These are the activations of a small neural network, seen along a few directions. Each row is one input.
Each table varies a few parts of the input and shows all the possible inputs, shuffled.
A made-up example of a description, with smaller parts first: one of 5 places around a ring, together with either a single point or one of 9 places along a line or (one of 3 separate values, together with one of 4 places along a line).
Shared parts are said once, and a part with two or three values counts as separate values.

Other details of the inputs shift rows strongly along two fixed directions, in all tables alike. That doesn't count.

A family of inputs:
x1: [ 24 -17  15 -45 -50  28   8  68  81 -10  18]
x2: [ -2 -27 -67 -39  23  34 -21  -9   9 -17   1]
x3: [-37 -11 -63  15  49 -16 -25 -90   2  27 -26]
x4: [ 31   1  39  20 -12   0  23  54 -51  -7  16]
x5: [  6  29  53  57  13  -6  36 -13 -96  32   9]
x6: [-37  -7 -97   5  59   8 -29 -93  -2  18 -31]
x7: [ -5  33  47  -9 -23   8  -4  13   2 -22  14]
x8: [  3  34  74  23 -41  16  50  13  15 -10  26]
x9: [ 20   9  43 -28 -43   4  -2  68  30 -55  22]
x10: [ 13  22  72   3 -34 -18   7  39 -20  18   9]
x11: [ -5  10  15 -13 -15 -14  -6   5   4  10   3]
x12: [-31 -13 -93  10  78  13 -20 -92  -3   4 -13]
x13: [ 21 -18   8 -52 -38  -2 -26  74  45 -23  10]
x14: [-31 -15 -93   8  73  16 -20 -92  -8   3 -12]
x15: [ 42 -29  13 -25 -38  51  33  84  33 -21  26]
x16: [-13  30  47  48  10 -49  19 -31 -38  29   0]
x17: [ 44 -38  -8 -40 -21   9  -8  88  31 -31  -6]
x18: [-18  24  24  41  12 -39   7 -50 -33  29  -2]
x19: [ 32  -5  21  12  -5   3  20  44 -39 -12  14]
x20: [ -4  20  56  65   8 -48  31 -14 -60  37  -9]
x21: [ 20   0  22   1 -13   4   6  35 -30  14  -7]
x22: [  9 -56 -76 -75  -3  22 -56  32  82 -29 -13]
x23: [  0  17  24  45   6 -19  28 -23 -69  35 -13]
x24: [-31  -3 -51 -38  21  14 -37 -42  58 -45   0]
x25: [-22 -21 -61 -41  20  -2 -43 -28  59  -9 -11]
x26: [  0 -31 -74 -24  29  14 -29 -19  28 -10 -23]
x27: [  2  32  63  11 -31 -13  10  33 -12 -29  21]
x28: [  2  18  32  64  -3   3  60 -28 -36  45  -2]
x29: [-10  21  22  -4  -3  -7  -2   3  21 -37  12]
x30: [-22  21   0 -18  -6   9 -11 -25  16 -26   9]
x31: [-12  26  44  44   2 -26  12 -28 -57  49 -11]
x32: [-21  -5 -58  25  47  -8  -8 -76 -23  20 -24]
x33: [-13  19  33  62  -4  -7  50 -43 -21  56  -1]
x34: [ 38 -21  41 -37 -55  -2   0 101   8  -8   4]
x35: [  8 -48 -67 -73 -10  20 -52  43  72 -25  -9]
Description of these inputs: one of 5 places along a line, together with either a single point or one of 6 places along a line.
Changing only the place on the line of 5 turns x9 into x19. The same change can be made to x8. Which row results? -> x15
Which other rows does x12 become when the place on the line of 5 takes its other values? List them by row number. -> x16, x17, x20, x29

A family of inputs:
x36: [ -2   3 -10  -5   2   0 -15 -10  13   7  -3]
x37: [-16   7 -21  14   8  10  -1 -40   3  -1  -4]
x38: [ -7  24  41  43   1  -3  31 -33 -39  28  -5]
x39: [ 19   2  62 107  -1 -60  80  -6 -76  59  -9]
x40: [ -6  -4 -19 -12  -4  23   0 -19  17   2  -6]
x41: [ -6   0   4   5  -1   5  10 -11  -1 -14   1]
x42: [  4 -10  -6 -25 -15   3 -26  30  30 -14  -6]
x43: [-22   7 -31   6  26   0   3 -48   4  -3   0]
x44: [-21   4 -39   3  30 -11 -18 -62   5  -1  -5]
x45: [ 24   6  55   2 -23 -18  11  50 -12 -13  11]
x46: [  1 -21 -46 -13  27  -1 -25  -5 -18   8 -26]
x47: [ -5  -5 -35 -23  10  15 -21 -13  33   1   3]
x48: [ 17  -1  46  -3 -28 -13   9  48 -10 -13  14]
x49: [  8 -15  -2 -23 -24  20  -1  31  25 -27   6]
x50: [  8 -11  -8 -26 -21  21  -5  40  32 -22  12]
x51: [-26  11 -24   0  14  -8 -10 -46  -3  21 -14]
x52: [  8  -7  -1 -31 -16  -6 -14  36  22 -26  -2]
x53: [ -4  22  13  34  16  -8  15 -34 -18  -3  -5]
x54: [ -5  26  22  37  -3  -3  26 -30 -30  18  -1]
x55: [ -5 -12 -25 -28  -4  11 -20 -11  26   5  -2]
x56: [-27  12 -17   8  22 -10 -11 -52  -4  24 -19]
x57: [ -3  12  44  19  -7 -25   9  14 -24   2  -4]
x58: [ 16   6  20  -4  -8   0   8  39   8 -22  11]
x59: [-19   8  -9   4  12  -6 -11 -34  -1  23 -15]
x60: [-26  -2 -27   5  15  -4 -14 -49   4   5  -2]
x61: [ -7  -6 -14 -16  -1  11  -4 -15  14  12   4]
x62: [-19  11 -13   7  19   8   6 -36   2  18  -2]
x63: [  0   0 -10  38  26 -18   7 -38 -72  32 -12]
x64: [ 52  -5  60  20 -25   6  33  84 -56  -2   1]
x65: [  8 -14 -12 -39  -7  -1 -24  34  36 -27  -6]
x66: [  5  10  32  17 -12 -12   0  11 -11   6   4]
x67: [-20  15 -15  26  23  -4  11 -63 -15  -1  -6]
x68: [ 11  -7 -11 -34 -14  -5 -21  36  29 -30  -2]
x69: [ -9  10  -6   1   3  -8 -13 -14   5  11 -12]
x70: [-17   1 -33  -7  18  21  -5 -45  20   7 -12]
x71: [ -5 -11 -28 -19   6  13 -24  -3  33  -8   5]
x72: [-3  6 17 19 -4  6 11 -7 -6 -4 -1]
x73: [ -4  24  35  42  13 -32  12 -28 -37  11   1]
x74: [  3 -18 -16 -36 -11  19  -5  34  37 -30  12]
x75: [ -8  -3   2   3   3  -5 -12 -11   5   0  -1]
x76: [-21   6 -25  10  13  -6 -17 -49   1  11  -3]
x77: [-14   7 -34   0  17  17  -8 -43  18   5 -10]
x78: [-11  -1 -35 -20  19  -6 -29 -17  29 -15 -13]
x79: [ 47 -11  49   9 -17  -3  20  83 -53   6  12]
x80: [ -8  14  31  29  -8  -6  26  -4 -25   6  11]
x81: [-23  19  23  39   3 -28  10 -35 -38  19  -6]
x82: [ 43  -5  42  13 -25   3  33  83 -56   2  12]
x83: [ 30 -31 -18 -37 -15   4 -17  67 -12 -14 -12]
x84: [-5  1 16  7  8 -7  3 -3 -5  0  9]
x85: [ 14 -13   3 -36 -17   9 -15  35  29  -6   2]
x86: [ 15 -10  14 -24 -17  13  -4  36  21   1  11]
x87: [-27  11 -46   4  23  12  -5 -58  12  14  -2]
x88: [ 16   5  48   3 -27   7  24  46  -7   6  11]
x89: [-16  -8 -33 -27   0   6 -22 -17  26   6 -14]
x90: [ 23   6  37   0 -21 -12  12  44  -6 -18  20]
x91: [ 56 -12  63   4 -31 -12  18 102 -58   0   6]
x92: [ 14   8  33  -5 -27   6  24  40  -6   1  13]
x93: [  5  -9  -2 -26 -24   1 -19  36  25 -16  -2]
x94: [-11  -3 -30  -4  11  20 -14 -26  26  -9  -8]
x95: [ -2  -4 -27 -16  18   2 -18 -13  27 -15   4]
x96: [ 17 -29 -54 -20  13  31 -13   8  -3 -11 -12]
x97: [ 12 -15  -6 -28 -20  13 -15  38  30 -18  15]
x98: [ -9 -15 -27 -23   9  13 -22  -3  34 -11   6]
x99: [ -8  -9 -21 -22   4  10 -20 -15  24  10  -7]
x100: [-16   9 -28   6  22   0   1 -36   6  -7   3]
x101: [-20  15  -1  31  18   0   6 -38 -10  15   0]
x102: [-12  -4 -22 -14   1  21   2 -15  18   6   1]
x103: [ 18  -9  -8 -27 -16  15  -3  32  30 -39   4]
x104: [  4  -9  10 -22 -18  -8 -10  33  13 -19  -1]
x105: [-18   2 -27  -5  14   0 -13 -47   7  17  -7]
x106: [-30   1 -27   9  34   4  -3 -50   7   1  -4]
x107: [-18  14  14  33   9 -14  12 -38 -27  18   9]
x108: [ -9 -15 -31 -26   7   9 -17  -8  30 -16   8]
x109: [-18   5 -23  -2  22   5  -8 -44   8  21  -2]
x110: [  6 -16  -9 -28  -7  20  -7  22  34 -30   0]
x111: [ -5  25  24  32  -4 -19  13 -28 -33  26   2]
x112: [ 35 -40 -31 -43  -7  23 -16  66   3 -16   9]
x113: [-30  -1 -29   2  22  -7 -23 -44  10   5 -15]
x114: [  7  -3  -6 -29 -21   0 -16  29  23  -7  -5]
x115: [  1  18  36  26   3 -11  25   4 -22  -2   9]
x116: [ 12 -14  -7 -38 -17  16  -8  31  31  -8  12]
x117: [ 14  -5  40  96  18 -53  66 -17 -56  57 -16]
x118: [ 42 -12  31   3 -15  11  21  82 -40  -1   6]
x119: [-17  21  30  45   9 -11  26 -26 -34  18   5]
x120: [ -4  28  41  47   9 -17  30 -25 -40   5  -1]
x121: [ 23   4  48  -3 -19 -10  14  51  -4 -15  17]
x122: [ -7 -10 -11 -15   9  -3 -18  -8  18 -10  -1]
x123: [ 16  -2  16 -15 -17 -10  -2  27   5 -18   8]
x124: [ -2  -9 -33 -27   9   6 -17  -8  30 -19   8]
x125: [-10  26  26  37   0  -3  30 -37 -35  23  -2]
x126: [  2  21  22  19  -4   1  18   3 -11  13   6]
x127: [ 11 -13 -21 -38 -16  18 -16  27  38 -12  10]
Changing only one part turns x109 into x116. The same change can be made to x38. Which row results? -> x40
Changing only one part turns x66 into x76. The same change can be made to x53. Which row results? -> x103
Describe the family of inputs behind these rows. -> one of 2 separate values, together with either a single point or (one of 5 places along a line, together with either a single point or one of 8 places along a line)
A walk changes only the place on the line of 8. It starts at x59 and steps to x56. List the rest of the walk in order. -> x69, x42, x113, x57, x65, x78
Which other rows does x36 become when the choice among 2 separate values takes its other values? List them by row number. -> x111

A family of inputs:
x128: [-30 -16 -59  17  30 -29 -27 -61   8  18 -30]
x129: [-32  32  31  19  18 -32 -12 -55 -41   7  10]
x130: [  0  27  65  10 -48   4  39  39   4   1  39]
x131: [-50  16 -29   1  26   8 -23 -87  42  31 -13]
x132: [ -4   2  46  64   7 -31  34 -10 -29  49 -14]
x133: [ 16  17  35  64  25 -20  22  -3 -63   0   5]
x134: [  2  13  -2 -29  -5  29 -30  25  30 -50  20]
x135: [ 15 -43 -43 -26  -8  24   5  41  56 -11  15]
x136: [ 30 -11 -24 -30   6  33 -18  47  -7 -20   2]
x137: [ 18   4  27  22 -12  26  37  14 -58  11   0]
x138: [ 13 -18 -29 -52 -25 -12 -39  27  59 -28 -17]
x139: [ 24   2  43  -9 -17 -23   7  66 -63   8   9]
x140: [ 17 -23 -33 -48 -25   3 -37  47  14   4 -19]
x141: [-18 -14 -38  36  35  13  18 -62 -14  -1 -13]
x142: [-15   8   3   3  28 -36 -10 -36 -19  -4  -2]
x143: [  9 -21 -18 -48 -13  10 -16  28  82  -8 -13]
x144: [-21  42  60  40 -23 -39   0 -27 -38  20  -2]
x145: [  4  44  41  53  22 -21  25 -24 -51  -7   4]
x146: [-31  -3 -81  -2  39  11  -2 -97  47  15   0]
x147: [ 28 -32 -37 -44 -15  44  -3  34  31  10  12]
x148: [ 34   3  51 -10 -43  16  42  76   5 -43  11]
x149: [ 28   0  59   9 -32  -1  23  56 -27  47  -7]
x150: [-53  14 -45   0  25  33  -7 -90  17 -16  -1]
x151: [ 15 -42 -24 -40   5 -11 -30  53  19 -33   4]
Describe the family of inputs behind these rows. -> one of 4 places along a line, together with one of 6 places around a ring
Changing only the place on the ring of 6 turns x149 into x139. The same change can be made to x143. Which row results? -> x142
Which other rows does x144 become when the place on the ring of 6 takes its other values? List them by row number. -> x129, x130, x131, x134, x150
A walk changes only the place on the line of 4. It starts at x147 and steps to x135. List the rest of the walk in order. -> x146, x130
